These are the activations of a small neural network, seen along a few directions. Each row is one input.
Each table varies a few parts of the input and shows all the possible inputs, shuffled.
A made-up example of a description, with smaller parts first: ring(8) and (point or ring(11) or (values(3) and line(6))).
Shared parts are said once, and a part with two or three values counts as separate values.
In the rows, zero is written as 128.

Other details of the inputs shift rows strongly along two fixed directions, in all tables alike. That doesn't count.

Rows:
row 1: 125 119 136 124 144 132 123 130 127 121 143
row 2: 125 117 142 128 148 134 125 128 123 122 144
row 3: 124 115 138 123 142 134 126 129 129 121 134
row 4: 124 113 153 132 130 137 113 130 124 129 135
row 5: 126 115 144 130 141 141 124 129 126 126 147
row 6: 129 156 103 129 87 97 98 124 118 136 110
row 7: 123 116 145 127 133 129 112 131 125 124 130
row 8: 122 103 167 128 150 143 113 134 131 115 135
row 9: 137 157 97 124 93 111 127 117 124 137 105
row 10: 124 118 147 127 132 130 113 131 127 122 127
row 11: 135 151 109 134 86 102 99 122 116 140 113
row 12: 121 97 180 138 143 146 98 138 122 126 144
row 13: 125 119 123 120 152 137 148 123 127 123 142
row 14: 126 121 131 121 146 136 143 123 128 121 134
row 15: 135 134 54 94 174 154 233 109 143 124 161
row 16: 125 119 129 121 147 135 142 124 126 123 137
row 17: 127 121 140 124 144 141 127 132 131 117 124
row 18: 122 108 174 139 140 140 99 133 124 117 123
row 19: 126 114 147 131 141 149 130 128 132 121 130
row 20: 134 164 73 115 103 111 146 116 130 129 105
row 21: 127 104 176 137 134 140 98 133 126 123 129
row 22: 140 135 61 97 176 157 228 108 146 117 146
row 23: 127 107 149 126 156 156 139 135 133 114 136
row 24: 122 104 182 138 150 147 102 137 124 115 127
row 25: 128 150 111 127 92 102 99 127 118 136 112
row 26: 128 109 156 132 138 136 109 132 122 128 138
row 27: 125 145 129 135 83 98 77 129 116 136 105
row 28: 128 177 99 156 79 69 117 139 139 161 94
row 29: 135 162 70 117 99 108 146 118 124 134 124
row 30: 130 152 115 132 81 108 105 122 120 139 106
row 31: 121 108 176 136 139 138 100 133 123 120 125
row 32: 123 102 186 163 154 125 113 157 151 143 136
row 33: 135 129 66 99 171 149 213 117 139 119 160
row 34: 126 137 134 136 105 110 94 127 115 132 120
row 35: 142 138 61 97 177 158 229 111 145 118 145
row 36: 127 116 120 119 146 141 150 128 130 122 144
row 37: 126 116 144 130 129 132 113 135 122 126 135
row 38: 122 122 141 148 156 118 146 152 155 139 134
row 39: 125 102 159 128 147 148 125 134 131 116 138
row 40: 126 98 179 139 146 141 95 136 122 123 146
row 41: 124 107 168 138 131 142 100 137 127 118 124
row 42: 128 112 152 132 131 134 112 129 124 127 131
row 43: 131 152 111 134 83 106 100 123 117 141 115
row 44: 124 101 147 124 154 148 137 133 129 119 146
row 45: 130 117 127 123 143 138 140 124 128 127 141
row 46: 125 120 129 122 147 135 142 123 126 122 136
row 47: 130 152 106 130 80 103 105 125 118 137 105
row 48: 130 176 99 157 73 77 119 141 142 164 98
row 49: 135 161 75 116 97 114 150 118 127 132 109
row 50: 132 157 115 135 84 115 104 125 121 137 99
row 51: 124 110 154 132 135 141 117 130 126 127 136
row 52: 135 165 78 119 93 115 147 114 127 138 109
row 53: 126 114 148 128 139 145 130 127 130 123 136
row 54: 125 116 147 126 145 138 130 126 128 119 132
row 55: 137 127 77 99 173 152 214 112 142 120 152
row 56: 129 158 108 127 85 102 103 124 122 134 98
row 57: 133 156 90 123 87 107 128 121 123 134 108
row 58: 120 112 174 162 139 118 114 161 149 140 131
row 59: 125 122 135 126 139 129 125 127 121 126 136
row 60: 136 156 91 124 90 105 125 117 120 140 111
Each input here is: ring(5) and (point or line(11)).
The inputs of row 45 and row 27 match in every part but the ring(5) part. If row 11 is changed in the same way as row 45 into row 27, which row does it become?
> row 6
The inputs of row 25 and row 59 match in every part but the ring(5) part. If row 8 is changed in the same way as row 25 into row 59, which row does it become?
> row 54
Start at row 14 and move only the ring(5) part, one step at a time. The first step leads to row 10. Which rows follow, in order?
> row 57, row 30, row 55
Change only the line(11) part in row 51. List by row number the other rows that result.
> row 4, row 5, row 12, row 15, row 19, row 30, row 43, row 50, row 52, row 53
List by row number the other rows that have the ring(5) part in common with row 36.
> row 23, row 29, row 33, row 37, row 39, row 41, row 44, row 47, row 49, row 57, row 58
Change only the ring(5) part in row 32. List by row number the other rows that result.
> row 28, row 38, row 48, row 58

Rows:
row 61: 113 106 150 129 153 151 146 134 122 115 149
row 62: 130 148 107 124 101 105 88 134 116 131 128
row 63: 126 111 153 125 170 139 137 117 129 125 148
row 64: 130 151 103 121 71 94 105 119 130 136 95
row 65: 133 147 109 129 100 107 94 134 113 124 117
row 66: 127 110 141 119 166 151 127 136 133 107 149
row 67: 122 92 147 112 154 140 138 131 139 120 149
row 68: 116 151 105 123 108 125 143 121 127 128 124
row 69: 124 107 148 123 171 133 133 120 123 132 161
row 70: 131 144 105 130 101 105 92 133 112 126 122
row 71: 127 163 128 171 116 68 122 148 151 167 106
row 72: 129 128 167 144 124 119 94 121 116 129 105
row 73: 143 131 72 106 151 147 191 116 137 139 167
row 74: 129 108 154 131 169 140 142 118 125 119 141
row 75: 120 160 90 125 87 106 135 123 112 136 120
row 76: 134 143 61 92 138 135 202 111 150 125 113
row 77: 146 130 75 111 149 149 197 116 133 131 156
row 78: 139 100 147 133 151 159 141 129 129 125 151
row 79: 129 163 101 131 88 84 98 109 113 150 115
row 80: 110 110 151 125 153 153 143 132 129 118 152
row 81: 124 98 153 115 155 150 143 128 146 114 127
row 82: 128 130 95 108 110 107 134 123 130 137 133
row 83: 135 140 69 97 164 141 183 122 137 114 154
row 84: 138 139 71 104 163 144 188 122 135 106 141
row 85: 142 150 123 136 86 125 106 122 128 141 109
row 86: 135 122 161 145 104 136 87 129 127 135 124
row 87: 141 104 152 133 151 163 145 130 132 122 141
row 88: 126 128 166 150 96 91 54 127 99 146 119
row 89: 130 132 82 131 165 106 218 153 181 145 137
row 90: 124 114 166 141 80 100 60 137 117 130 101
row 91: 134 146 103 124 125 106 139 111 115 137 128
row 92: 115 110 155 128 153 155 150 134 125 113 139
row 93: 116 161 87 120 88 104 128 123 115 143 131
row 94: 135 153 127 135 104 102 110 114 114 136 101
row 95: 139 101 148 135 151 161 143 128 131 122 146
row 96: 125 110 152 124 170 137 136 118 127 127 154
row 97: 132 155 109 122 128 120 141 108 129 136 104
row 98: 131 136 53 91 136 120 195 111 142 130 145
row 99: 113 107 152 130 153 153 147 132 125 113 145
row 100: 113 128 127 132 115 123 123 131 113 130 139
row 101: 142 145 121 141 89 130 110 124 123 140 96
row 102: 136 152 115 130 100 114 100 133 118 119 102
row 103: 140 121 124 135 114 129 117 129 117 142 144
row 104: 120 72 195 132 146 138 93 144 126 117 141
row 105: 124 107 136 119 166 147 123 136 130 112 159
row 106: 119 166 107 135 73 111 114 125 114 135 85
row 107: 103 93 198 139 145 149 93 143 121 120 152
row 108: 135 153 115 131 101 117 100 132 120 118 96
row 109: 106 123 158 139 106 122 87 135 115 132 137
row 110: 137 109 153 131 153 168 142 126 141 123 137
row 111: 134 148 110 130 100 110 96 133 115 121 112
row 112: 127 128 153 144 92 103 43 146 103 129 119
row 113: 130 135 121 125 91 112 113 126 128 130 85
row 114: 139 121 162 149 105 140 93 131 123 131 110
row 115: 124 125 186 146 123 122 75 123 121 130 106
row 116: 120 96 203 143 161 140 90 126 125 122 138
row 117: 125 119 158 143 123 108 86 122 108 137 131
row 118: 132 157 128 132 104 104 107 112 121 138 104
row 119: 129 114 146 118 166 155 131 136 136 105 139
row 120: 143 162 92 128 89 128 132 116 132 144 99
row 121: 109 114 155 125 156 163 146 132 134 117 131
row 122: 131 156 115 127 103 122 97 131 126 123 94
row 123: 122 149 55 104 135 127 200 118 121 132 153
row 124: 137 146 73 106 114 118 175 115 138 124 103
row 125: 135 112 155 168 164 133 159 166 169 154 149
row 126: 123 118 143 161 181 124 142 173 170 128 144
row 127: 128 111 156 130 172 148 144 120 127 121 125
row 128: 126 91 149 119 154 143 144 130 137 112 136
row 129: 131 153 113 128 100 113 94 129 124 121 110
row 130: 140 157 53 102 149 141 191 119 135 113 116
row 131: 123 86 143 117 154 137 138 132 131 119 151
row 132: 128 93 152 117 154 145 146 132 137 112 130
row 133: 144 151 83 131 86 112 128 118 117 147 127
row 134: 129 127 113 122 90 95 104 130 117 139 119
row 135: 136 155 70 101 103 111 166 113 141 130 107
row 136: 122 99 194 136 158 157 83 145 131 104 127
row 137: 109 135 135 159 152 115 172 166 162 148 140
row 138: 141 131 72 108 150 149 191 113 139 135 164
row 139: 143 158 89 128 86 118 128 116 127 145 119
row 140: 114 111 155 130 154 159 150 133 127 112 133
row 141: 111 115 156 126 154 160 147 131 134 114 136
row 142: 134 119 158 142 105 132 84 132 123 140 134
row 143: 117 76 197 130 146 142 91 140 134 117 138
row 144: 133 148 122 136 105 98 106 114 111 138 111
row 145: 116 156 127 131 87 117 112 127 121 131 107
Describe the family of inputs behind these rows.
> values(5) and (point or (values(2) and line(8)))
The inputs of row 82 and row 93 match in every part but the values(5) part. If row 128 is changed in the same way as row 82 into row 93, which row does it become?
> row 99
The inputs of row 139 and row 80 match in every part but the values(5) part. If row 110 is changed in the same way as row 139 into row 80, which row does it become?
> row 141
The inputs of row 109 and row 79 match in every part but the values(5) part. If row 100 is changed in the same way as row 109 into row 79, which row does it become?
> row 117
Change only the values(5) part in row 106. List by row number the other rows that result.
> row 101, row 113, row 127, row 130
Change only the line(8) part in row 119. List by row number the other rows that result.
> row 62, row 66, row 83, row 105, row 122, row 129, row 136
Change only the values(5) part in row 76. List by row number the other rows that result.
> row 97, row 120, row 121, row 122
Change only the values(2) part in row 90. List by row number the other rows that result.
> row 143

Rows:
row 146: 142 151 38 98 141 133 212 115 135 130 150
row 147: 130 157 118 134 86 95 91 121 113 139 113
row 148: 121 85 203 134 153 147 92 140 127 113 130
row 149: 114 93 217 188 170 119 111 181 168 150 139
row 150: 125 155 111 128 79 90 96 122 116 137 110
row 151: 124 111 121 111 191 155 174 122 133 113 153
row 152: 133 157 79 118 90 114 142 113 128 142 113
row 153: 117 79 185 130 182 158 117 143 132 107 165
row 154: 133 100 116 105 206 183 212 117 145 118 173
row 155: 135 149 119 140 81 102 92 122 110 146 115
row 156: 115 88 245 168 103 139 16 154 113 119 111
row 157: 142 162 64 108 126 121 175 106 132 128 115
row 158: 130 161 71 113 113 110 145 123 126 127 114
row 159: 115 81 157 111 208 167 168 132 137 105 162
row 160: 129 151 155 153 60 103 55 126 108 139 87
row 161: 135 156 111 131 79 102 93 127 123 130 93
row 162: 138 156 47 106 113 114 186 109 128 139 134
row 163: 121 85 167 121 179 172 160 131 135 109 151
row 164: 132 155 109 134 72 110 94 127 122 141 105
Describe the family of inputs behind these rows.
> point or (values(3) and ring(6))
Change only the values(3) part in row 148. List by row number the other rows that result.
> row 157, row 161
Change only the ring(6) part in row 154. List by row number the other rows that result.
> row 147, row 151, row 155, row 157, row 160
